A small network was shown many inputs. Here are its activations along a few directions, one row for each input.
In each table, some parts of the input vary, and every possible input appears once, in random order.
A made-up example of a description, with smaller parts first: one of 6 places along a line, together with either a single point or one of 11 places along a line or (one of 2 separate values, together with one of 8 places around a ring).
Shared parts are said once, and a part with two or three values counts as separate values.
In the rows, zero is written as 128.

Other details of the inputs vary at random and push rows far along three fixed directions, the same in every table; ignore that.

Table:
x1: [ 72 135 114  92 113  83  96 144 159  97 138]
x2: [143 140 118 148 131 146 144 105  94 130 131]
x3: [154 102 157 149 145 132 141 115 126 116 134]
x4: [150  93 149 136 127 117 144 114 103 125 130]
x5: [154 120 124 149 147 141 127 109  91 161 123]
x6: [157 118 146 150 143 119 165 123 117 117 149]
x7: [147 137 133 138 139 159 129 116 110 171 119]
x8: [141  79 146  88  81  92 149 153 158  60 106]
x9: [101 150 129 158 149 148 103 127 123 150 151]
x10: [ 88 120 112  88 112  86  84 158 163 116 125]
x11: [153 109 136 137 136 115 149 105 105 111 137]
x12: [173 122 130 147 152 119 156 132 119 121 143]
x13: [134 118 135 143 128 149 133 100  93 155 122]
x14: [171 125 128 139 139 126 154 130 125 118 134]
x15: [160 105 150 151 140 137 148 125 125 106 136]
x16: [167  56 156  82  73  85 174 154 161  33  93]
x17: [154  99 159 155 152 126 147 119 121 116 135]
x18: [152 113 153 145 147 116 163 115 117 121 141]
x19: [115 164 116 103  82 191 146 109 144 126  85]
x20: [ 92 161 128 131 139 141 116 116 127 156 144]
x21: [129 149  97  97  76 191 120 116 131 136  65]
x22: [146 149 120 141 145 157 134 107 113 159 126]
x23: [122 160 108 107  95 190 122 129 138 153  82]
x24: [124 155 116  96  91 196 122 113 141 159  69]
x25: [168 113 136 143 155 114 155 124 122 126 137]
x26: [151 103 141 140 122 122 146 123 102 119 132]
x27: [ 76 142 107 111 118  83 100 150 152 100 150]
x28: [ 58 181 120 168 187 111  78 122 108 198 202]
x29: [115 139 125 137 151  99 101 157 135 152 163]
x30: [140 127 145 155 143 163 130 103 115 143 125]
x31: [172 101 128 146 143 113 140 132 103 126 136]
x32: [174 107 141 143 143 120 151 141 120 132 137]
x33: [158  85 130  87  91  94 140 159 160  68 101]
x34: [145  90 146  89 110  90 140 162 170  89 109]
x35: [155 146 116 153 151 148 141 119 108 149 140]
x36: [172 102 129 145 143 114 140 132 102 126 136]
x37: [118 172 103  99  98 193 123 106 144 150  77]
x38: [168 114 138 139 136 126 146 138 123 135 132]
x39: [ 71 138 128 124 131 102  88 163 168 110 152]
x40: [ 93 137 120 144 158  87 104 126 114 136 171]
x41: [101 141 117 148 155  86 108 136 113 127 177]
x42: [141 122 133 155 135 143 139 112  84 148 136]
x43: [ 56 155 119 174 180  98  67 126  86 204 194]
x44: [151  88 150 144 136 109 148 114 100 128 135]
x45: [159 119 147 151 144 118 165 123 116 116 148]
x46: [100 151 123 119 102 200 119 103 142 141  79]
x47: [ 69 139 130 105 126  84 107 152 171 112 146]
x48: [ 81 141 127  97 110  92 116 162 176  95 143]
x49: [117 167 102 103 105 187 127 110 142 147  79]
x50: [102 147 114 138 139 127 115 109 109 142 138]
x51: [ 91 148 107  97 117  92 102 169 179 105 139]
x52: [ 85 123 111  96 121  86  82 157 158 123 127]
x53: [118 154 115 101  99 189 122 118 137 159  73]
x54: [122 147 103  91  83 192 114 107 129 148  63]
x55: [159 116 128 142 128 119 154 114 105 104 136]
x56: [ 80 132 130 113 121 105  94 164 174  98 141]
Each input here is: one of 2 separate values, together with one of 4 places along a line, together with either a single point or one of 6 places around a ring.
- The inputs of x49 and x25 match in every part but the place on the line of 4. If x45 is changed in the same way as x49 into x25, which row does it become? => x6
- Change only the place on the line of 4 in x8. List by row number the other rows that result. => x16, x26, x42

Table:
x57: [104 136 118 118 128 114 101 136 136 139 140]
x58: [160 110 135 133 131 124 145 130 113 136 127]
x59: [128 132 115 116 117 137 121 134 135 121 110]
x60: [177 102 133 117 110 140 156 112 117 114 104]
x61: [117 166 110 147 140 173 125 106 104 177 125]
x62: [116 103 139  98 119  78 121 170 174  94 135]
x63: [110 135 142 151 156  77 127 144 126 113 197]
x64: [119 165 110 102  84 218 123  93 138 146  65]
x65: [171 124 135 180 174 128 139 114  67 170 163]
x66: [146 108 151 161 166  99 143 114  95 135 164]
x67: [ 99 145 117 120 127 114  99 147 138 139 135]
x68: [117 130 138 143 155  97 111 148 135 132 160]
x69: [ 90 150 116 145 118 176 102 113 102 165 119]
x70: [ 94 145 119 102 113 125 116 143 167 115 114]
x71: [132 144 132 159 149 160 144  87  87 162 133]
x72: [ 96 139 117 102 116 123 100 140 156 126 126]
x73: [181  98 131 104  93 137 177 121 132  94  86]
x74: [145 118 130 129 133 131 135 131 138 110 122]
x75: [127 107 137 135 128 110 125 127 117 116 133]
x76: [176 100 143 121 114 140 163 126 125 117 104]
x77: [111 109 134  92 111  74 115 173 179  81 129]
x78: [124 136 115 100  97 149 138 128 144 119  92]
x79: [107 144 122 120 115 151 118 109 120 140 107]
x80: [181  96 139 132 131 127 160 129 125  99 116]
x81: [127 118 136 117 114 134 150 109 134 104 113]
x82: [135 116 143 159 147 109 147 123 124 100 161]
x83: [ 64 172  88 123 134 118  64 146 136 161 146]
x84: [130 135 138 157 162 122 119 132 120 159 157]
- Describe the family of inputs behind these rows. => either one of 2 separate values or one of 6 places along a line or (one of 4 places along a line, together with one of 5 separate values)
- Change only the choice among 5 separate values in x59. List by row number the other rows that result. => x57, x67, x76, x78
- Start at x69 and move only the place on the line of 6, one step at a time. The first step leads to x75. Which rows follow, in order? => x79, x66, x71, x81
